Each row below holds a small network's activations on one input, seen along a few directions.
Each table varies a few parts of the input and shows all the possible inputs, shuffled.
Descriptions start from the smaller parts, as in this example, which fits no table here: one of 3 separate values, together with either a single point or one of 11 places along a line or (one of 4 places along a line, together with one of 5 places around a ring).
Shared parts are said once, and a part with two or three values counts as separate values.
(in the rows, 100 means zero)

Other details of the inputs shift rows strongly along two fixed directions, in all tables alike. That doesn't count.

A family of inputs:
row 1: 95 73 118 103 104 91 107 130 98 94 94
row 2: 81 89 110 88 78 111 82 128 113 83 103
row 3: 96 89 106 104 103 94 93 98 93 122 103
row 4: 92 119 80 99 127 112 86 70 103 119 104
row 5: 113 96 105 93 100 92 82 88 93 100 108
row 6: 97 87 116 109 93 86 111 126 107 101 110
row 7: 99 107 108 96 97 87 105 130 101 86 85
row 8: 96 87 116 113 104 92 105 128 105 97 95
row 9: 82 61 11 132 53 123 164 56 32 51 82
row 10: 113 90 120 97 96 109 116 129 109 87 88
row 11: 117 78 119 82 89 108 111 125 96 99 95
row 12: 97 98 109 87 100 86 103 125 95 89 84
row 13: 105 124 100 106 101 92 82 64 109 108 117
row 14: 106 92 99 90 100 95 116 137 110 88 117
row 15: 103 124 94 114 111 100 77 59 106 104 102
row 16: 104 126 105 102 98 112 99 68 114 125 107
row 17: 95 127 84 105 125 110 87 82 112 116 105
row 18: 89 139 88 104 96 91 93 68 102 120 103
row 19: 113 79 117 92 102 89 96 120 98 73 98
row 20: 99 115 82 90 118 107 83 78 100 128 112
row 21: 106 101 113 93 106 114 101 92 104 108 89
Description of these inputs: either a single point or (one of 4 places along a line, together with one of 5 separate values).
Change only the choice among 5 separate values in row 7. List by row number the other rows that result.
Answer: row 8, row 10, row 15, row 17
Change only the choice among 5 separate values in row 3. List by row number the other rows that result.
Answer: row 5, row 9, row 11, row 20

A family of inputs:
row 22: 89 101 109 88 101 91 104 115 107 111 99
row 23: 95 101 106 111 99 99 94 75 96 100 91
row 24: 116 89 127 87 88 87 97 133 102 90 87
row 25: 103 94 100 110 106 93 91 73 95 100 99
row 26: 94 93 122 101 100 84 95 143 107 84 97
row 27: 98 102 95 95 93 107 90 75 104 97 96
row 28: 113 93 115 83 113 88 111 139 109 88 102
row 29: 105 93 87 97 111 118 92 83 101 109 105
row 30: 94 118 92 101 108 107 110 86 101 103 95
row 31: 100 97 122 87 92 91 93 104 99 102 99
row 32: 105 91 119 104 112 102 98 113 100 112 102
row 33: 101 103 93 107 97 114 98 88 97 117 90
row 34: 94 113 82 101 100 103 90 89 100 96 110
row 35: 95 105 110 107 106 85 90 117 102 97 107
row 36: 86 113 83 101 96 105 88 89 106 95 102
row 37: 98 102 79 95 113 104 99 85 106 105 103
row 38: 123 87 127 82 103 87 99 127 104 80 102
row 39: 116 106 120 90 102 93 98 103 100 93 104
row 40: 102 111 103 100 96 104 99 74 99 95 96
row 41: 106 97 115 84 97 100 88 104 109 94 95
row 42: 109 103 92 107 101 112 100 88 90 119 98
row 43: 92 55 47 142 48 113 164 107 78 33 107
row 44: 111 99 119 84 109 90 116 140 106 91 102
row 45: 110 106 123 90 99 97 96 103 103 92 95
row 46: 100 91 96 113 115 109 96 82 95 112 101
row 47: 113 78 126 80 95 81 96 128 100 90 106
row 48: 102 109 100 103 106 122 104 84 96 107 97
row 49: 95 107 78 100 105 101 85 87 103 94 109
row 50: 93 97 102 114 108 115 99 84 96 113 94
row 51: 107 96 90 94 102 102 87 74 101 96 103
row 52: 96 103 104 85 107 101 99 115 114 102 95
row 53: 93 119 86 110 93 99 91 92 96 102 94
row 54: 113 98 121 104 86 91 99 102 122 99 111
row 55: 102 40 55 139 54 131 171 102 75 49 102
row 56: 113 101 92 103 97 94 90 77 93 104 95
row 57: 114 86 123 90 96 103 102 142 102 103 89
row 58: 108 107 103 94 105 89 104 118 103 112 96
row 59: 102 46 51 124 53 104 162 138 55 28 91
row 60: 80 113 89 104 91 97 93 89 97 103 106
row 61: 90 107 84 103 100 93 90 87 94 102 113
row 62: 105 93 114 88 97 87 109 144 110 99 87
row 63: 111 98 88 106 106 110 95 86 93 117 97
row 64: 112 94 109 92 98 80 91 145 105 87 101
row 65: 91 103 110 88 102 93 104 115 104 110 99
row 66: 98 100 111 101 114 88 104 115 105 108 100
row 67: 92 101 102 98 88 98 95 75 94 105 99
row 68: 98 96 104 87 110 87 101 113 104 110 106
row 69: 110 74 122 83 104 96 101 137 100 102 108
row 70: 106 96 119 87 94 87 94 104 96 104 107
row 71: 92 123 91 107 100 104 97 88 98 92 102
row 72: 99 116 85 105 107 99 94 86 98 91 109
row 73: 97 99 107 106 111 84 86 115 106 94 106
row 74: 103 107 81 103 108 96 101 88 99 113 95
row 75: 92 99 99 101 99 116 100 85 92 117 101
row 76: 97 99 96 101 101 111 102 84 88 119 109
row 77: 107 80 121 81 100 109 99 139 113 95 97
row 78: 88 107 84 96 104 108 102 87 109 106 95
row 79: 93 116 92 101 107 106 110 86 104 103 95
row 80: 84 105 94 112 108 99 105 86 104 109 92
row 81: 106 102 118 93 106 112 101 112 106 104 98
row 82: 104 106 97 104 88 99 93 78 96 105 88
row 83: 92 117 85 110 91 97 91 92 99 102 94
row 84: 90 108 89 99 103 97 108 87 93 115 107
row 85: 109 102 94 102 113 116 101 82 95 106 105
row 86: 82 111 93 118 100 96 91 88 101 98 98
row 87: 98 100 93 98 104 124 95 85 101 109 97
row 88: 93 100 89 111 117 94 102 85 101 108 99
row 89: 106 102 94 95 98 104 92 75 97 99 103
row 90: 94 108 103 91 100 98 85 117 111 91 102
row 91: 122 89 125 87 91 82 98 133 99 92 95
row 92: 86 106 95 112 110 100 105 87 101 109 91
row 93: 100 94 124 101 99 89 91 103 106 98 92
row 94: 88 113 88 104 95 95 95 89 90 104 113
row 95: 90 98 98 101 97 114 100 84 95 118 101
row 96: 101 100 103 111 102 95 95 75 92 102 100
row 97: 96 113 87 105 101 101 104 90 99 113 87
row 98: 82 114 90 104 93 99 93 89 94 103 105
row 99: 97 110 91 116 95 101 113 85 120 111 110
row 100: 102 102 102 85 110 97 101 115 110 104 103
row 101: 114 102 117 93 110 109 103 112 100 106 106
row 102: 90 122 90 107 99 103 97 88 101 92 102
row 103: 97 90 120 104 108 105 96 112 106 110 94
row 104: 98 122 89 106 103 100 98 88 95 94 110
row 105: 110 93 109 87 108 111 94 113 105 108 106
What do these inputs look like to the network?
Answer: one of 4 separate values, together with either a single point or (one of 4 places along a line, together with one of 5 separate values)
Changing only the choice among 4 separate values turns row 35 into row 32. The same change can be made to row 64. Which row results?
Answer: row 63
Changing only the choice among 4 separate values turns row 77 into row 78. The same change can be made to row 75. Which row results?
Answer: row 65
Change only the choice among 4 separate values in row 62. List by row number the other rows that result.
Answer: row 33, row 82, row 83
Change only the place on the line of 4 in row 100. List by row number the other rows that result.
Answer: row 37, row 52, row 78
Change only the choice among 5 separate values in row 48. List by row number the other rows that result.
Answer: row 50, row 57, row 75, row 87
Change only the choice among 4 separate values in row 46. List by row number the other rows that result.
Answer: row 25, row 73, row 88
